Each row below holds a small network's activations on one input, seen along a few directions.
In each table, some parts of the input vary, and every possible input appears once, in random order.
A made-up example of a description, with smaller parts first: one of 3 separate values, together with either a single point or one of 11 places along a line or (one of 4 places along a line, together with one of 8 places around a ring).
Shared parts are said once, and a part with two or three values counts as separate values.

Other details of the inputs shift rows strongly along two fixed directions, in all tables alike. That doesn't count.

Table:
x1: [  1   5   3   4  -7   1  13   3  -9 -18  19  -9   6  11  18   6]
x2: [ -9   6  -4 -22   4   3  15   4   1  -8   8   7 -10   7  10 -15]
x3: [ -2   1 -13   1  -1  -5  -7  17  17  -4  12  -4   8  -5  -2   4]
x4: [-13   5  -7  -8 -11   4  -4  -4 -10  12  -4 -16  -3  21  -2   9]
x5: [ -1   8  -6  13  -6   3   1   4   2 -15  22 -13   9  10  12  18]
x6: [  5   2  -4 -10  -3   3  -4   7  15   3  -3  -6   5  -5  12   6]
x7: [ -5 -23  19  23  -4  18 -17   4 -16  54 -16  12  14 -28  -4 -20]
x8: [ -1   4 -13 -12   0  -4  12   4   2 -12   6  10  -5  -2  11  -9]
x9: [ 25  -2  22   8  31 -22  -2 -27  -5 -25 -30  15 -21   6 -29 -11]
x10: [ 8 -2 -3 -9 -3  5 -5 11 20  3  1 -8 10  1  4  6]
x11: [ -1  -5   7 -16   1  11  -4  12  16   7  -3 -11   4   8  -1   1]
x12: [ 8  4 -3 -6 -5  5  3  6 12 -3  0 -3  0 -7 14  2]
x13: [-11   2   1 -18   9  -2   6   1   4   6  -1  10  -3   8  -1  -6]
x14: [ -8   7 -20  -6 -16  -3  -3  -1  -3   5   0 -15   6  12   3  17]
x15: [-11   4  -2  -9   3   3  -5  14  15   4  14  -1   6   2 -11   4]
x16: [-13 -23  11  39  -9  17 -12   2 -28  46   4  27   8 -47  -7 -29]
x17: [ 29   0  12  18  11 -16   2 -26 -16 -30 -27   1  -9  10 -16   8]
x18: [  0  11 -13   1  -3  -5   0  10  11 -10  13   2  -2 -12   8   0]
x19: [ -8 -26  30  40 -11  19   1  -2 -43  42  11  14  15 -13   2 -21]
x20: [  9   3  -9 -10  -7   8   8  11   6  -4   3  -3  -1 -10  18   1]
x21: [ -4   8 -15  -2   1  -8  -6   8  14  -6  10  -1   2  -9   4   8]
x22: [-12   8  -4  -8   4   0  -5   6  10   2  10   1  -1  -6  -3   3]
x23: [ -8   3   6  -8  -6   6  14  -1 -13  -2   2  -5  -6  21  12  -2]
x24: [-13   7   8   6  -3  10   4  -3  -2  -7  20 -12   5  15   8  14]
x25: [ 27  -5   2  14  11 -24  -7 -37 -12 -20 -37  -4 -14   9 -25   8]
x26: [  0   8 -19  -4  -4  -1   4  11   7 -14  18   1  -4 -13  12  -1]
x27: [ -9 -25   6  28  -2  -2 -11  -3 -19  43  -9  27  17 -28  -5 -25]
x28: [  4   2   3 -14  -3  16   7   6   4   2   1  -1  -7  -4  12  -4]
x29: [ 38  -4  28  10  24 -11  -9 -25   2 -21 -34   2 -19   0 -24  -1]
x30: [ 24  -9  19  21  14 -16 -18 -35 -11 -23 -33  -8 -14   8 -42  26]
x31: [ -5   2 -15   4 -15  -2  -5   3   3  -8   4 -17   4   4   4  23]
x32: [-13  -1   1 -22   8   0   7  11   8   7   5   4   5  15  -6  -7]
x33: [ -3   7  -8 -10   1  -9  12   4   6  -6   4   9  -1   0  10  -8]
x34: [-16   5 -11 -18  -8   6   9  -5  -7   7  -4 -12  -7  22   4  -1]
x35: [ -6  -1  -8 -12   1  -9   4   9  14  -4   4   5   8   9  -1  -4]
x36: [-7 12 -1 -8  3  1  3  4  8 -5 14  3 -5 -9  2 -2]
Each input here is: one of 2 separate values, together with either one of 6 places around a ring or (one of 3 separate values, together with one of 4 places along a line).
Changing only the choice among 2 separate values turns x15 into x3. The same change can be made to x4. Which row results?
> x14
Change only the choice among 2 separate values in x6. List by row number the other rows that result.
> x7
Change only the place on the line of 4 in x18. List by row number the other rows that result.
> x3, x21, x26
Change only the place on the ring of 6 in x19. List by row number the other rows that result.
> x4, x23, x24, x30, x34
Change only the place on the ring of 6 in x14. List by row number the other rows that result.
> x1, x5, x17, x25, x31

Table:
x37: [ -8  13  -5 -24  -7   3  12   5   7 -12  10 -16  -2  24  16  14]
x38: [ -6  10  -9 -20   1  -2   5   8  19  -9   8  -7   0   8   6   8]
x39: [ -6  11  -8 -25  -2   3  13   9  12  -7   7  -2  -5   9  11  -2]
x40: [ -1  11 -14 -20   2  -7   2   4  17 -17   3  -9  -3  10   0  11]
x41: [-10 -12   7   7  -7  14  -2   7 -12  33   2  13   4 -18   4 -20]
x42: [-19 -10   4  15 -15  18   0   3 -23  36   8   3  15  -2   7 -10]
x43: [ 37  12  12  -8  31 -23  -1 -21  18 -59 -19  -5 -24  13 -21  13]
x44: [ 30 -13  17  38  12 -12 -19 -27 -15  -9 -30   4  -6 -11 -23   7]
x45: [ -5  14 -17 -20   0  -5   7   9  14 -18  15  -6  -3   5  12   4]
x46: [ 31 -12  19  30  23 -19 -16 -26  -7 -14 -26  14  -8 -12 -29  -6]
x47: [-14 -19   1  23 -21  18  -5   8 -23  41   6   2  19 -14  10 -10]
x48: [-15  12 -11 -14 -10   3  12   4   2 -12  16 -14  -2  22  11  14]
x49: [ -7 -10   1  13  -7   9  -1  12  -6  25   8  14  10 -20   7 -17]
x50: [ -2  13  -6 -23   2   2   7  11  20 -11   9 -10  -4   8   7   7]
x51: [ 29 -16  21  26  21 -15 -20 -21  -7  -8 -32  10  -6  -9 -34  -2]
x52: [ -8 -10  -1  11  -4   1  -3   2 -13  25  -5  13   5 -15  -1 -14]
x53: [ -8  12  -9 -27   0  -2  13   5  14 -12   8  -4  -5  11  11   2]
x54: [-17  -7  -2  17 -20  12  -4   7 -18  28  13   0  16 -10   7   0]
What do these inputs look like to the network?
> either one of 6 places around a ring or (one of 3 separate values, together with one of 4 places along a line)
Change only the place on the line of 4 in x50. List by row number the other rows that result.
> x38, x40, x51

Table:
x55: [ 20   0  19  -2  16  -5   2 -15   3 -18 -15  -1 -11   7  -4   1]
x56: [-15  21 -27 -40 -14   3  15  22  24  -2  16 -10   4   6  33   8]
x57: [ 15  -3   9  20 -10  -1  -3 -26 -26 -12 -16 -29  -2  26 -13  33]
x58: [-17 -16  -9  24 -23  17 -16  25  -5  53  16  13  25 -46  13 -17]
x59: [  3  -2  10  -6  13 -12  -3 -20  -9  -6 -21   2 -13  14 -23  -2]
x60: [  7  -4  -5  21   5 -14  -7 -13 -10  -5  -7  14  -4 -15 -11  -8]
x61: [  6 -10  12   4  11   2 -16  -4   3  16 -21  -2   1  -2 -20  -2]
x62: [  8  -6   7  -5  14 -12  -1 -15  -2  -6 -21   0  -8  18 -20   1]
x63: [  3   3   6   7  16 -17  -3 -15  -3 -17 -10   5 -13  11 -26   2]
x64: [-18  26 -14 -50  -8  11  33  11  11 -20  25 -11 -11  28  33   4]
x65: [-25  21 -15 -28 -12  13  25  19   5  -9  39  -1  -1  11  32  -4]
x66: [ 24  -3  -3  -1  11  -8 -11  -6  13 -10 -22  -5  -9  -8 -11   8]
x67: [  0 -19  14  28   4   3 -26   1  -4  32  -7   9  14 -22 -21  -9]
x68: [-11  -1   2 -12 -13  16  17   9  -6  10  10   5   3   4  21 -13]
x69: [ 15  -7  -1  12   4 -12  -7 -11  -5  -3 -23   8  -5  -8 -10  -6]
x70: [-24  -4  -3   0  -9   8  -5  17   1  29  15   8  19 -10   3  -5]
x71: [ 20   3  -6  14  10 -20  -6 -13   4 -26  -8   5  -5  -7 -13   2]
x72: [ 23   2   9   7  20 -10   7 -13   0 -38  -2   2 -12  10  -8   2]
x73: [ 10   0   4   3  16 -18  -5 -12   3 -22  -9   2  -4  14 -23   5]
x74: [-23  -7   0  -7 -10  12  -1  13  -3  38   1   4  13  -1   5 -10]
x75: [-17 -14  11   9 -19  34   0  22  -7  52  10   6  15 -25  20 -21]
x76: [-14  41 -30 -35 -20   2  21   9  19 -55  37 -53  -5  55  30  57]
x77: [-11 -14  10  19 -14  26  -5  26  -5  39  22  10  16 -30  16 -18]
x78: [ 14  -5  15  14  15  -2  -1  -5  -2 -13  -1   6  -2  -8  -4  -2]
x79: [ 14   1  -2   1   7 -16  -4 -20  -7 -13 -22   8 -16  -1 -13  -3]
x80: [ -9  -1 -14   3 -10  -1  -2  13   9   6  13   4  10 -21  11  -2]
What do these inputs look like to the network?
> one of 2 separate values, together with either a single point or (one of 3 separate values, together with one of 4 places along a line)
Changing only the choice among 2 separate values turns x69 into x71. The same change can be made to x79. Which row results?
> x60
Change only the choice among 2 separate values in x63. List by row number the other rows that result.
> x59
Change only the choice among 3 separate values in x78. List by row number the other rows that result.
> x70, x80
